Each row below holds a small network's activations on one input, seen along a few directions.
In each table, some parts of the input vary, and every possible input appears once, in random order.
Descriptions start from the smaller parts, as in this example, which fits no table here: one of 3 separate values, together with either a single point or one of 9 places around a ring or (one of 5 places around a ring, together with one of 6 places along a line).
Shared parts are said once, and a part with two or three values counts as separate values.
In the rows, zero is written as 128.

Table:
x1: [131 139 159  58 118 137 123 140 138 139 116 135]
x2: [150 101 110 169 124 139 144 128 167 159  91 106]
x3: [130  87 114 118 177  34 132 123  90 103 148 142]
x4: [148 101 134 133 125 144 137 152 136 113  94  79]
x5: [145 133 116 145 137 157 180  94 119 183 131 138]
x6: [164 155 125 101 118 153  91 155 143 105 155 130]
x7: [142 135 139 128 137 163 170  99  97 159 146 106]
x8: [160 153 128 113 118 148  88 134 162 132 164 128]
x9: [121 115 112 123 157 181 121  91 138 123 140 110]
x10: [146 136 137 108 141 160 175 123  92 138 137 108]
x11: [127  71 147 146 159  38 113  85  96 125 180 116]
x12: [113  99  93 115 161 184 139 137 123  94 121 147]
x13: [134 140 135 182  90 118 151  95 196  96 105 142]
x14: [ 55 120  50 159 113  70 115 115 126 164 139  85]
x15: [117 166 156 107 165 144 156 180  95 151 125 165]
x16: [ 51 108  83 145 108  76 106 125 106 142 157  60]
x17: [131  79 142 129 162  40 115 107  84 105 164 118]
x18: [143 150 142 166  90 131  84 109 132 135 102 174]
x19: [116 176 155 139 158 142 144 130 124 203 138 161]
x20: [147 145 135 137  97 137  95 153 102  87 101 179]
x21: [ 59 114  79 124 119  74 110 146  98 118 145  65]
x22: [137 144 156 161  89 122 139 100 175  72 106 109]
x23: [126 127 145  62 120 136 137 166 136 138 104 172]
x24: [115 108 115 110 160 185 124 117 125 100 131 110]
x25: [122 180 173 124 151 145 134 132 109 176 151 129]
x26: [148 143 114 141 116 150  96 135 178 160 156 159]
x27: [148 102 135 145 123 142 135 134 149 139 102  77]
x28: [128 186 166 107 161 145 134 148  96 151 137 132]
x29: [121 132 155  86 106 132 130 123 170 193 117 165]
x30: [124 127 139 149  94 126 158 144 164  49  93 141]
x31: [142  89 114 138 130 147 147 174 133 111  85 108]
x32: [144 127 116 114 142 162 189 143  86 130 128 145]
x33: [151 136 115 112 118 152 104 181 142 105 144 164]
x34: [ 57 106  53 133 112  74 124 161  96 110 133  93]
x35: [136  86 117 155 171  21 124  77 117 155 153 148]
x36: [155 157 154 132  93 136  86 127 102  86 110 146]
x37: [128 137 163  73 114 138 121 121 152 162 129 133]
x38: [153 158 153 143  95 137  80 108 113 108 113 141]
x39: [141 145 151 144  90 126 146 122 156  51  99 111]
x40: [114 111  95 146 160 178 123  89 156 147 130 143]
Question: Changing only one part turns x2 into x31. The same change can be made to x26. Which row results?
Answer: x33
Question: Describe the family of inputs behind these rows.
Answer: one of 4 places along a line, together with either one of 2 separate values or one of 8 places around a ring
Question: Start at x19 and move only the place on the line of 4, one step at a time. The first step leads to x25. Which rows follow, in order?
Answer: x28, x15
Question: Which other rows does x25 become when the place on the ring of 8 takes its other values? List them by row number.
Answer: x7, x8, x9, x22, x27, x37, x38
Question: Which other rows agree with x10 in the place on the line of 4? List them by row number.
Answer: x1, x4, x6, x17, x21, x24, x28, x36, x39

Table:
x41: [132 185 158 110  91 163 131 160 113 105 112 156]
x42: [191 110 131 117 127 189 140 131 165 157 130 149]
x43: [128 129 138  99 139 192  98 149 165 159 129 153]
x44: [109 145 151  99 118 177 130 171 162 169 110 141]
x45: [120  98 126 172  97  33  84 165 127  90  92 114]
x46: [ 78  73  86 136  68  93 134 130 120  59 125  59]
x47: [149 161 179 141 116 166 158 123 127  97  84 140]
x48: [100  68  71 144  86  97 108 116 121  47 136  77]
x49: [152 117 139 111 140 198 115 138 167 159 125 149]
x50: [ 76 106 154  95 179  46 148  99 101 156 177 123]
x51: [132  94 105 180 113  42  66 154 129  73 109 132]
x52: [ 72 108  87 112 160 115 139 132  66 138 127  33]
x53: [155 126 161 108 138  14 131 121  90 154 159 116]
x54: [104 166 145  83 109 172 121 177 148 151 122 149]
x55: [148 169 137  87 107 180  94 155 123 111 144 169]
x56: [ 82  91  79 123 161  71 163 111  77 189 122 151]
x57: [188 148 147 145 151 172 140  97 151 101  99 147]
x58: [139 168 179 127  95 168 146 143 113  97 101 151]
x59: [ 82 123  83 160 174 101 178 162  78 164 171  81]
x60: [105 115  73 169 191 107 144 146  75 158 185  97]
x61: [161 161 164 143 130 158 169 110 145 111  79 132]
x62: [173 139 183 145 134 185 127 110 127  85 107 156]
x63: [ 85 171 113 194  75 105 107  59 170 190 136  93]
x64: [114  83  58 160 128  62 120 102 176  44 122 107]
x65: [106 156 108 203  96 116  84  49 173 176 159 108]
x66: [153 172 147 118 105 178 104 145 113  93 130 171]
x67: [172 131 159 122 114 172 178 129 155 142 100 126]
x68: [ 92 104  71 117 176 120 111 117  68 130 142  51]
x69: [170 128 142 106 112 172 171 145 163 169 109 130]
x70: [ 99  88  72 150 114  53 138 117 174  59 107  92]
x71: [189 116 152 138 135 188 146 114 158 131 116 150]
x72: [167 118 150 114 156  23 104 104  91 147 174 136]
x73: [128 181 154  81  92 166 120 170 123 118 130 151]
x74: [132 130 159 102 118 179 152 159 166 172 110 138]
x75: [164 161 155 135 116 177 121 129 118  89 120 166]
x76: [ 91  95 146 100 198  53 120  82 100 152 192 143]
x77: [127 156 129  89 128 185  91 153 150 142 137 158]
x78: [101  74  74 125 178  77 130  94  72 184 136 167]
Question: Describe the family of inputs behind these rows.
Answer: one of 2 separate values, together with either a single point or one of 8 places around a ring or one of 10 places around a ring
Question: Changing only the choice among 2 separate values turns x70 into x64. The same change can be made to x47. Which row results?
Answer: x62
Question: Which other rows does x49 become when the place on the ring of 10 takes its other values? List them by row number.
Answer: x42, x43, x55, x57, x62, x66, x71, x75, x77
Question: Which other rows does x76 become when the place on the ring of 8 takes its other values? List them by row number.
Answer: x48, x51, x60, x64, x68, x72, x78

Table:
x79: [147 154 155  94 141 200 137 145 136 178 126 164]
x80: [ 93  78  87 143 180  31 137  89 102 154 173 102]
x81: [131 124 109 142  84 143 110 132 165  60 105 124]
x82: [153 133 137 156  79 112 121 143 159  61  96 117]
x83: [ 84  79  83 116 171  45 122 140  59 127 154  90]
x84: [ 67 103  94 134 149  36 118 103  95 165 164  96]
x85: [159 164 176 106 148 185 138 123 119 176 137 160]
x86: [147 131 130 150  87 123 101 128 151  59 108 135]
x87: [128 131 108 169  82 161 129 124 161  77  94 107]
x88: [148 164 169  93 146 162 147 153 127 168 130 171]
x89: [149 148 159 104 140 211 148 128 133 183 122 140]
Question: Describe the family of inputs behind these rows.
Answer: either one of 3 separate values or (one of 2 separate values, together with one of 4 places along a line)
Question: Which other rows does x88 become when the choice among 2 separate values takes its other values? List them by row number.
Answer: x82

Table:
x90: [151 159 149 100 141 213 136 140 137 166 129 151]
x91: [144 172 153 107 132 205 143 142 125 167 120 158]
x92: [ 62 109  90 123 145  59 112 113 106 188 171  97]
x93: [188 154 205  95 163  89 118 125 110 158 152 212]
x94: [144 148 141 106 146 208 150 144 157 168 131 168]
x95: [151 140 137 125  92 197 136 140 188  98  97 150]
x96: [ 84  88  99 153 163  59 136  81 105 191 167  90]
x97: [149 171 168 106 130 201 152 149 125 167 115 153]
x98: [101  73  82 155 136  44 124 135  82  60 128  84]
x99: [ 83  80  95 109 185  55 149 131  53 143 160  97]
x100: [ 99  76  91 134 188  51 162  91  86 160 157  88]
x101: [101  78  84 194 125  46 115  87 137 110 138  77]
x102: [156 136 136 127  91 207 122 137 174  93  97 150]
x103: [191 146 196 122 104  76  96 119 133  82 118 198]
x104: [161 148 140 124  89 195 117 136 166  92  96 134]
x105: [150 185 175 105 135 194 141 154 130 163 113 150]
x106: [151 176 168 131  83 192 131 141 163  84  99 132]
x107: [153 145 147 101 145 216 138 151 149 170 118 158]
x108: [148 165 160 132  79 195 134 137 154  87  90 147]
x109: [ 80 103  76 171  98  46  89 110 136 110 145  89]
x110: [ 91  91  68 144 114  36  92 142 107  81 141  79]
x111: [149 160 148 132  82 196 124 136 157  93  94 144]
x112: [115  70  77 178 145  42 141  92 114  79 128  80]
x113: [ 69  99  86  97 160  49 115 139  77 162 169  87]
Question: Describe the family of inputs behind these rows.
Answer: one of 2 separate values, together with either a single point or one of 5 places around a ring or one of 6 places along a line
Question: Changing only the choice among 2 separate values turns x96 into x101. The same change can be made to x90. Which row results?
Answer: x104
Question: Start at x96 and move only the place on the ring of 5, one step at a time. The first step leads to x92. Which rows follow, in order?
Answer: x113, x99, x100
